These are the activations of a small neural network, seen along a few directions. Each row is one input.
In each table, some parts of the input vary, and every possible input appears once, in random order.
Descriptions start from the smaller parts, as in this example, which fits no table here: one of 5 places around a ring, together with either a single point or one of 11 places around a ring or (one of 3 separate values, together with one of 4 places along a line).
Shared parts are said once, and a part with two or three values counts as separate values.

Other details of the inputs shift rows strongly along two fixed directions, in all tables alike. That doesn't count.

A family of inputs:
r1: [-29 -22  11  23 -29 -27  12 -27  30  -2  -3 -46  21]
r2: [ 37 -33  -7  17  14  48 -24  17  15 -37  20  26  18]
r3: [-13  22  -1 -17  -3 -17   6   3  -9  24   2   2 -17]
r4: [-26 -17  14  27 -23 -30  19 -31  25  -2   6 -45  25]
r5: [ 10 -26 -20  10  20  61 -19  -3  14 -47  15  26  18]
r6: [ 17  10  12  -9 -15 -24  -2  16  -6  28  -8   5 -21]
r7: [ 14 -23 -16  14  30  63 -15  11   4 -45  20  20  30]
r8: [ 16 -31 -22  18  26  62 -17   1   6 -48   6  19  17]
r9: [-25 -11  27  25 -22 -24   9 -35  21  -2   2 -49  25]
r10: [ -9  14  -5 -13  -9 -20  12  -3  -5  19 -18  -4 -19]
r11: [ -1  22  -6 -34   8 -11   4  16 -23  14 -18  24 -21]
r12: [  5  24 -10 -21  15 -12  11   9 -30  18 -12  21 -27]
r13: [  2  30  -5 -25  11  -3   6  19 -28  23 -11  16 -21]
r14: [ 19 -23 -27  22  28  69 -12   4  11 -43  20  18  21]
r15: [  2  25 -13 -20  14  -6   6  17 -27  25  -9  15 -28]
r16: [-31 -12  23  22 -21 -24   4 -23  26   3   9 -52  27]
r17: [  0  27 -10 -29   2  -3   2   5 -19  19 -15  24 -33]
r18: [ 36 -30 -10  16  12  45 -27  18  14 -39  21  25  16]
r19: [ -4 -25  34  37 -38 -29   0 -12  31   9   1 -43  19]
r20: [ 15 -26 -19  16  32  49  -9   0   1 -45  17  23  22]
r21: [  1  28  -5 -33   9  -5  -2   8 -18  17 -19  20 -28]
r22: [ -7  19   6 -19   2 -25  14   2 -19  15  -9   5  -7]
r23: [  7  29 -14 -23  11 -10  15   6 -23  18 -11  23 -27]
r24: [ 15 -25 -27  18  29  62 -12   6  13 -44  23  20  24]
r25: [ 15   9   6 -13 -15 -31  -9  17  -5  25  -3   7 -17]
r26: [ 16 -19 -14  17  30  71 -22   2  10 -45  20  16  25]
r27: [  2  24  -5 -30   7  -6   4  14 -25  16 -22  21 -24]
r28: [-31 -18  23  17 -26 -26   2 -29  29  -4  -2 -48  24]
r29: [  3  31  -7 -25   8  -6   9   2 -24  18  -6  25 -29]
r30: [-29 -14  21  25 -26 -27  13 -35  23  -2  10 -43  24]
r31: [ 13   9  13  -9 -12 -29  -1  20  -2  26  -6  11 -18]
r32: [ -8  21   6 -20   4 -23   8  -4 -10  14  -4   3 -10]
r33: [ -3 -23  29  33 -41 -30  -3 -14  28   5   5 -48  17]
r34: [ -1  17 -14 -29  11 -14   4  14 -22  17 -16  23 -28]
r35: [ -1  23 -14 -24  16 -11   5  20 -25  23  -5  18 -25]
r36: [-30 -11  20  30 -29 -16   8 -29  23   7   9 -52  20]
r37: [-24 -14  27  28 -24 -24  15 -29  14  -3  -2 -49  29]
r38: [ 28  19  -2 -21  -6 -16 -12  25 -17  26  -9  24 -30]
Description of these inputs: one of 2 separate values, together with either one of 4 places along a line or (one of 3 separate values, together with one of 5 places around a ring).
Changing only the choice among 2 separate values turns r12 into r20. The same change can be made to r8. Which row results?
> r34
Which other rows does r18 become when the place on the line of 4 takes its other values? List them by row number.
> r2, r25, r31

A family of inputs:
r39: [  5  37  17 -65 -26 -58 -18  25 -26  53 -49  27 -62]
r40: [ -7 -10   4  20   9 -22  19  -3   3  -4  30 -15  26]
r41: [-38 -15 -14  27 -48  -3   1 -38  50  15 -11 -58  -7]
r42: [ 29  -9  26  28 -19 -15  -6   3  17   5  22 -13  13]
r43: [ 15 -11 -36 -13  55  77 -11  -5 -12 -62 -12  43  16]
r44: [ 14 -19  18   5 -32 -11 -13 -24  28 -14 -15  -3   3]
r45: [  8  42  29 -36 -31 -81  -1  41 -21  76 -10  -7 -38]
r46: [ 26  40 -25 -77  26 -10   2  41 -45  23 -48  81 -59]
r47: [ 30 -15 -52  36  28  93 -22  25   5 -17  40  24 -10]
r48: [ -2 -24  29  41 -23 -34  17   0  13   7   8 -44  32]
r49: [-14   7 -23 -23  38  67  -7 -12  -6 -47   4  37   9]
r50: [ -3  17  -1  13  33  50   4  -1 -20 -15  33   5  22]
r51: [-26  -8  24  37   4 -18  19 -16  -6   3  12 -57  35]
r52: [-37 -31   5   7 -14 -35  15 -37  20 -24  -3 -20  21]
What is each input in this table made of?
> one of 2 separate values, together with either a single point or one of 6 places along a line
Changing only the choice among 2 separate values turns r52 into r40. The same change can be made to r46. Which row results?
> r48
Which other rows does r47 become when the choice among 2 separate values takes its other values? List them by row number.
> r41
Which other rows does r51 become when the choice among 2 separate values takes its other values? List them by row number.
> r43

A family of inputs:
r53: [ 14   5 -11 -15  37  44 -13   8 -12 -29  18  45   5]
r54: [-12 -49   9  46 -24  26 -24 -18  49 -29  11 -48  37]
r55: [-13 -48  24  59  -7  24   3 -27  32 -42  18 -47  60]
r56: [ 25   6  -6 -18  24  48 -20  16  -7 -28  13  44   7]
r57: [ -3  16 -14 -19  42  56  -4   0 -22 -29   6  34   7]
r58: [-25  23  -7 -10  -3 -12  12 -21   1  16  -2 -16 -12]
r59: [ -6  13  19 -19 -11 -29  -8  12  -5  24 -13 -11  -9]
r60: [-12  14   1   1 -12 -20  17  -2  -6  30 -12 -14 -19]
r61: [-20  20   0 -13 -10 -21   7 -11   0  24   2  -4 -19]
r62: [-33  21 -11 -11  -2 -13  20  -5 -11  27 -14 -17 -16]
r63: [ 16   2  30  -5 -19 -30 -13  15   2  22  -9  -6  -8]
r64: [-40 -30   3  43 -10  39   1 -47  36 -37  15 -50  44]
r65: [  7   3  21  -5 -14 -34  -9  10  -9  19  -7 -10  -5]
r66: [ 16   4   8   3 -30 -26   1  13   9  29  -4  -4 -18]
r67: [ -4  10  14 -12 -12 -28   6  11  -3  18  -5  -8   2]
r68: [-23  19 -12  -7  -3 -25  20  -7  -3  26  -8 -20 -14]
r69: [-17 -69  16  26 -21   7  -6 -55  45 -78 -28 -21  49]
r70: [ -7  14 -13   1  -4 -30  20  -6 -11  24  -3 -14 -16]
r71: [ 38  -7 -24  -5  16  41 -30  27  -9 -12   3  39 -19]
r72: [ 23   4  -2 -22  26  51 -35  15  -6 -27   6  39   0]
r73: [-19  11  -6  -6 -10 -29  13   1   0  28  -2 -10 -17]
r74: [ 18   5  25  -1 -21 -35   2  16   1  22  -3  -2  -2]
r75: [  1  10  -4   4  -9 -23  15  -2   2  25  -4 -12 -16]
r76: [  1   7 -21 -14  45  50   2  14 -24 -25   2  31   8]
r77: [ 13 -19 -33 -31  10  29 -11 -13   2 -44 -45  57 -22]
r78: [-26 -34  17  44   1  26   0 -44  36 -49  25 -47  63]
r79: [ 38  -4 -27  -3  12  33 -13  26 -10 -10  10  39 -14]
r80: [-19  17   2 -10   9 -26  19  -3 -11  13  -4 -15   4]
r81: [-15   9  10  -9   1 -32  13   4  -8  17   1  -6   1]
r82: [  7 -55  23  56 -20  10  -8 -17  34 -42  26 -39  61]
r83: [ -3   6  -5   3 -12 -35  13   2  -8  26   3  -5 -19]
r84: [  5   7   4   2 -17 -34  10   8   2  32  -1  -1 -24]
r85: [  6   3  21   3  -9 -39  10   8  -3  20   3  -2  -2]
r86: [  4  11  13   0   1 -31  16   1  -7  17  -2  -9  -1]
r87: [ 21  11 -22 -18  13  48 -20  14  -1 -14   8  41 -14]
r88: [ 28  -1 -24  -2  45  36   0  14 -24 -29  14  37   8]
r89: [-18  12   9  -1   2 -27  22  -6 -23  14  -6 -17   3]
r90: [-19  15  -9  -2  -5 -21  21  -6 -18  25  -9 -14 -17]
r91: [  0   4  11   1  -2 -40  13   4 -15  15   6  -3  -1]
r92: [-14  19  11 -18 -25 -18 -15  -7   8  28 -11 -15 -23]
r93: [ 44  -5 -14  -6   9  39 -32  32   1  -5  -1  41 -23]
r94: [ 26   0 -30 -12  18  46 -15  27  -3 -13   6  40 -11]
What is each input in this table made of?
> one of 2 separate values, together with either a single point or (one of 4 places along a line, together with one of 5 places along a line)
Changing only the choice among 2 separate values turns r91 into r83. The same change can be made to r55. Which row results?
> r60
Changing only the choice among 2 separate values turns r90 into r89. The same change can be made to r62. Which row results?
> r76
Which other rows does r75 become when the choice among 2 separate values takes its other values? List them by row number.
> r86
Which other rows does r67 become when the place on the line of 5 takes its other values? List them by row number.
> r59, r76, r80, r81

A family of inputs:
r95: [ 13   4 -32 -34  51  63 -11  25 -29 -26 -10  45  -6]
r96: [-15  48  -6 -51  10 -11  10  11 -39  42 -28   7 -41]
r97: [  2 -34 -20  45  17  57   1 -35  20 -53  25  -3  40]
r98: [-36  -4  16   3 -13 -41  25 -31  17   1  11 -37  16]
r99: [ 38  -5 -22 -23  29  48 -15  31  -3 -25 -10  71 -17]
r100: [ 14  38  -8 -35   5 -38   8  37 -28  49 -11  18 -35]
r101: [ 20  35   3 -50  -3 -44   0  18 -26  31 -33  29 -35]
r102: [-10  -9  35  25 -28 -31   6 -15   8  25   9 -38  15]
r103: [-48  11  21   8 -21 -22   5 -28  16  11   3 -41  20]
r104: [ 22  45   5 -46  -8 -34  -3  11 -24  36 -28  26 -41]
r105: [  1 -44 -22  41  21  46   4 -28  19 -58  20   0  46]
r106: [ -7  12  27  16 -28 -36  16   2   7  29   8 -38   4]
r107: [-18 -11   9  23 -30 -32  -7 -14  28  24   5 -47  -4]
r108: [ 42  -3 -14 -19  38  38 -27  30 -28 -32   2  62 -14]
r109: [-19 -21   8  19 -25 -42  -4  -7  26  19   0 -44   3]
r110: [ 21 -43   2  45  12  46  -8  11  24 -50  30  -7  50]
r111: [-34   1  10  26 -20 -20  23 -30   5   9 -15 -50   5]
r112: [ 19 -54   9  43  13  45 -16  -1  18 -45  27   0  50]
r113: [-11  -8  37  20 -32 -37  -5 -21   9   7   0 -40   5]
r114: [-10  54  -7 -50  12 -29  21  -1 -27  34   0  25 -43]
r115: [-49   2  19   4 -16 -33   8 -21  14   5  -2 -38  26]
r116: [-18 -13  12  17 -51 -28   2 -17  22  17   1 -37   0]
r117: [ 45  13 -30 -10  36  57 -20  37 -15  -8  16  49 -13]
r118: [ 16 -45   4  38  -4  60 -18 -13  45 -50  11   5  30]
r119: [ 18   5 -41 -13  50  55   2  22 -32 -30 -13  52 -14]
r120: [  5  26 -14 -43 -16 -36   5  28 -26  40 -19  30 -47]
Changing only one part turns r116 into r120. The same change can be made to r111. Which row results?
> r119
What is each input in this table made of?
> one of 2 separate values, together with either one of 5 places around a ring or one of 8 places around a ring
Which other rows does r107 become when the choice among 2 separate values takes its other values? List them by row number.
> r109
